Each row below holds a small network's activations on one input, seen along a few directions.
Each table varies a few parts of the input and shows all the possible inputs, shuffled.
Descriptions start from the smaller parts, as in this example, which fits no table here: values(3) and (point or line(9) or (line(4) and ring(5))).
Shared parts are said once, and a part with two or three values counts as separate values.

Other details of the inputs shift rows strongly along three fixed directions, in all tables alike. That doesn't count.

Table:
x1: [-12   2 -24  24 -40  60 -18 -21 -36   6   0  16  68]
x2: [  5  12  15 -14  34 -46  16  42  35   1 -19 -15 -22]
x3: [ 14  18  -2 -18 -21 -14  46  32 -18  12  18   2   4]
x4: [ 10 -10  35   1  28 -27  37  13  18 -11 -22   2  -1]
x5: [  5  11 -35  25 -49  71  13 -33 -20  20  14  22  55]
x6: [ -2  -9  26 -14  34 -51 -18  15  -8  -9 -25 -25 -69]
x7: [ 11 -13  16   9 -33   5  71  14  25   3  -5   7  68]
x8: [ -1  39 -26 -27  -8 -14 -38 -19  -3  -7  27  -5 -66]
x9: [ -1   9  23  -6   7 -31  56  40  -5  -7   3  -6  14]
x10: [ -9  32 -23  -4  23 -13 -45  -5 -48   0   0 -27 -49]
x11: [-17  -9  -7  19 -21  51 -23 -33 -32  -6  -5  22  12]
x12: [  0   8 -20  -5  25 -20 -61 -17 -29  -6  32  -2 -55]
x13: [ -5   2 -30  -6  17 -22 -57 -20 -23  -2  25 -10 -61]
x14: [  6  -4  25 -17  28 -24  21  30  35   2 -10  -6  12]
x15: [  1 -38  43  32  68 -40 -55  16  26  10 -84 -31  16]
x16: [ -6  32 -39 -12 -46  31   8 -24   2   7  38  22 -19]
x17: [ 10  10  -7 -14  10 -10 -62 -10 -41   8  -8  -6 -63]
x18: [ -3   9  15 -17  10 -52  52  41  -3  -6  -3 -23 -18]
x19: [ -4   0 -32  31 -41  64 -11 -40 -15  15  -5   8  56]
x20: [-15  -7   0   5  21  34 -67 -41 -15  15  -4  -6   3]
x21: [  6  -3   2 -25  22 -65  -1  16   2 -12  29 -10 -58]
x22: [ -6 -28  49  -9  39 -29  -2  11  29   5 -20 -19  14]
x23: [  8  -1  16 -14 -10 -36  49  43   2   5  -5 -12  14]
x24: [-13 -17 -34  46 -12  46 -54 -19  -4  -1   5  -5  19]
x25: [-13  21 -38   3  -8  30 -37 -21  -1   2  -7   2 -10]
x26: [-10   6 -35   1 -42  81   7 -35  -1   7  21  36  55]
x27: [  3 -36  51  29  68 -40 -59  14  23   0 -79 -27  22]
x28: [ -2 -14  14 -23  -5  -6  60  23  28   4  -3  10  34]
x29: [  3   7  21  -7  23 -28  22  36  35  -5 -16  -2   9]
x30: [ 22  21  21 -48  -7 -38  54  24 -22 -13  34  13 -76]
x31: [ 25  39  -6 -31 -12 -26  75  11  -7  -3  38  -3 -41]
x32: [ 22  33   0 -22 -23  -6  81   5  -7  -9  40  10  -8]
x33: [ -4  12  -3   4 -44  31  60   6  31   8  31  40  46]
x34: [-11  26 -11  -2  29 -16 -96 -24  -3  -8  -5 -22 -52]
x35: [ 17   0 -16   4 -42  19  71  29  14   1  56  25  12]
x36: [-13 -38  36  32  41 -20  -5   0  32 -11 -64 -16  30]
x37: [ -8 -19   9  -1 -19  38  47  -6  18  27  14  21  46]
x38: [ 11  34 -38 -37 -15  23   2 -13 -12  11  36  12 -39]
x39: [-16   0 -23   5  24  33 -62 -24 -15  18 -20  -6   3]
x40: [ -9 -53  28  47   5  20  11   2  37  13 -68   7  90]
x41: [ 21 -14  36 -12  13 -34  24  18  17  -7 -25   3   7]
x42: [ 11 -25  35   0  25 -39   1  14  23  -5 -47 -11   8]
x43: [-21   2 -18  41  31  17 -78 -43 -16  -1 -41 -39   3]
x44: [ -2  -6  41  17  66 -60 -27  14  18 -17 -47 -51  -3]
x45: [ 13  -9  44  12  58 -59 -37  25  15  -2 -47 -46   3]
x46: [-18  -3 -34   0 -13  54 -22 -31 -11  15  -5  11  24]
x47: [ 18  23 -21 -20 -22  -9 -19 -11 -20 -18  61   6 -71]
x48: [-14 -49  26  62  17   0  -7  24  46  10 -26  -6  56]
x49: [ 20  26  -8 -61 -18 -22  57  17  14  -5  39   8 -40]
x50: [-13 -21  14  39 -20  25  70   0  32  -2 -20   6  94]
x51: [ 16   8  -3 -29  15 -58  26  26  -2   1  47   2 -64]
x52: [-12  -3  14   2 -13 -15  68  30   3  -7  -4  -2  38]
x53: [-13  -5 -23  -8 -33  60   1 -43  -9  21  23  17  15]
x54: [-16 -42  40  50  68 -19 -32   4  32   3 -82 -25  32]
x55: [  3   4 -36  11 -31  30 -18 -13 -12 -13  40   6 -11]
x56: [ -2   7 -14   7   2  30 -28 -45 -23 -14  -8  11 -13]
x57: [  1 -33  39   3  16 -37  -1  30  13   6 -45 -12   2]
x58: [  1  -6  28 -36  40 -48 -28   0  10   1  -5 -34 -53]
x59: [  6   3  -1 -11  -5   5 -56 -19 -40  -5  -7   4 -32]
x60: [ -7  11 -24   3 -19  17 -38 -14 -39   1  -3  -9  10]
x61: [ 14  15 -27   3 -11  15 -29  -3 -20 -12  46   3 -35]
x62: [  3 -27  18  15 -23 -16  52  28  39  -8  20   9  22]
x63: [ 24  26  -7 -39 -19  -6 -16  -7 -48  -2  28  16 -67]
x64: [  3  43 -35 -20 -26  13  -3 -14  -4   9  43  16 -46]
x65: [  2   0 -33  22 -38  52 -11 -15 -12 -11  42  20  20]
x66: [ -5   7 -13 -14 -17  13 -17 -25 -37 -11   9   8 -49]
x67: [-23  -9 -10  11  38  27 -95 -32 -14   3 -36 -15  15]
x68: [ 38  32   6 -44 -25 -31  58  14  -9  -9  38   1 -28]
x69: [ -8  25 -36   0 -33  55  -4 -24  -4  -4  15  29  23]
x70: [ -9   0  28   0  18 -37  34  35  -2 -13 -14 -17  19]
x71: [ -1 -14  24  18 -12   2  43  36   4   9 -14   6  77]
x72: [-10 -24   2   7 -33  41  81  16  50  17  -4  27  87]
x73: [ -1 -23  15  14 -20  16  86   3  30  -1 -16  24  45]
x74: [-19  13 -30  13   9  25 -68 -26   1  -5 -24  -7  -1]
x75: [  4   7 -30   4 -23   8 -28 -17 -11  -4  39   1 -48]
x76: [-18  -5 -19  13  12  53 -54 -30 -15  12 -16   8  35]
x77: [-22 -28 -16  70  -5  61 -77 -34  -1   3  -7   8  49]
x78: [  8   5  22 -24  23 -44   9  22 -14  -3  -3 -10 -73]
x79: [ 20   1   9 -37 -48  -9  64  17 -11  -2  23  29 -15]
x80: [ 11   1   2 -25   0 -41  31  16   0 -12  48  13 -32]
Description of these inputs: ring(5) and (values(3) or line(5) or (values(2) and line(4))).
The inputs of x56 and x36 match in every part but the ring(5) part. If x22 is changed in the same way as x56 into x36, which row does it become? -> x58
The inputs of x4 and x73 match in every part but the ring(5) part. If x76 is changed in the same way as x4 into x73, which row does it become? -> x46
Start at x23 and move only the line(4) part, one step at a time. The first step leads to x19. Which rows follow, in order? -> x40, x57
Change only the values(3) part in x61. List by row number the other rows that result. -> x12, x77

Table:
x81: [  4  18  37 -49  62 -53 -12  16  24   4 -49 -27 -23]
x82: [ 11   5  10 -34   3 -45  71  21  37 -16  62  10 -56]
x83: [ 11   7  14   4 -10 -41  82  58   2  -6  11 -11  27]
x84: [ -5  20 -12  33  23 -24 -60  -5 -42 -16 -17 -42 -34]
x85: [-20  -5  -5  19  -7  72  -4 -44  10  14 -54  23  62]
x86: [ 14   9  -6  -8 -33  11  11  -3 -44  -8  28  22 -29]
x87: [  5  -4   7  -4  34 -12 -57 -39 -33  -6 -27 -29 -38]
x88: [-21 -35  22  18  32 -17  11  34  60  11  -1  -6  29]
x89: [ -3 -33  32  -2  -7  -9  49  19  14  16 -38  -1  38]
x90: [ 18  35 -49 -23 -57  40   2 -20   0   3  77  29 -13]
x91: [-27  -5 -11   9  21  49 -64 -40  -1  12 -74  -5  21]
x92: [ -8  -1   2 -20  19 -25   8  22  34   3  41  -2 -17]
x93: [  3 -31  14  37 -28  17  49  17  65   4   4  23  65]
x94: [  6  -2 -13   3 -52  44  34   3 -34   6  29  42  37]
x95: [-19 -30  11  41   0  39 -50  -3 -20   4 -26   2  74]
x96: [  7  34 -10 -38   6  17   1 -45 -13  -7 -11  12 -37]
x97: [  5  23 -28 -30 -13  31 -41 -44 -53  13  16  -3 -18]
x98: [ 25  33 -17 -60 -20  -6  17 -15 -45  11  33   1 -59]
x99: [ -5   9   5  17  30 -62 -31  33 -22 -13 -28 -46 -36]
x100: [ 13   7 -20 -17 -63  24  49   9 -41  -1  40  46 -11]
x101: [ 14  -3  11  10  33 -41 -50  -2  33 -20   1 -25 -45]
x102: [ 13  11   5 -30   9 -23 -16 -21 -32   3  -7 -18 -57]
x103: [ -8  -1  11 -12 -12  42  60  -2  30  19 -36  30  73]
x104: [ -1 -14  21 -12  21 -48  48  35  51  -4  28  -1 -35]
x105: [ -9 -24  14  -9  -3 -28  76  47  58   5  27  16   0]
x106: [-13 -35   5  57 -17  53 -16 -25 -23  -6 -19  29  70]
x107: [-20  -6   8  50  32 -11 -51  14 -14  -3 -35 -42  54]
x108: [  7 -22  25  15  40 -47 -31  38  58   1 -20 -26   6]
x109: [  6  22 -58  -1 -52  46 -35 -31  -7   2  45  24 -33]
x110: [ -5  20 -26  36   6   6 -48 -27 -51 -24   0 -26 -16]
What do these inputs look like to the network? -> line(5) and (values(2) or line(4))
The inputs of x98 and x87 match in every part but the line(5) part. If x94 is changed in the same way as x98 into x87, which row does it become? -> x106
Change only the line(5) part in x83. List by row number the other rows that result. -> x84, x99, x107, x110
Change only the values(2) part in x90. List by row number the other rows that result. -> x92
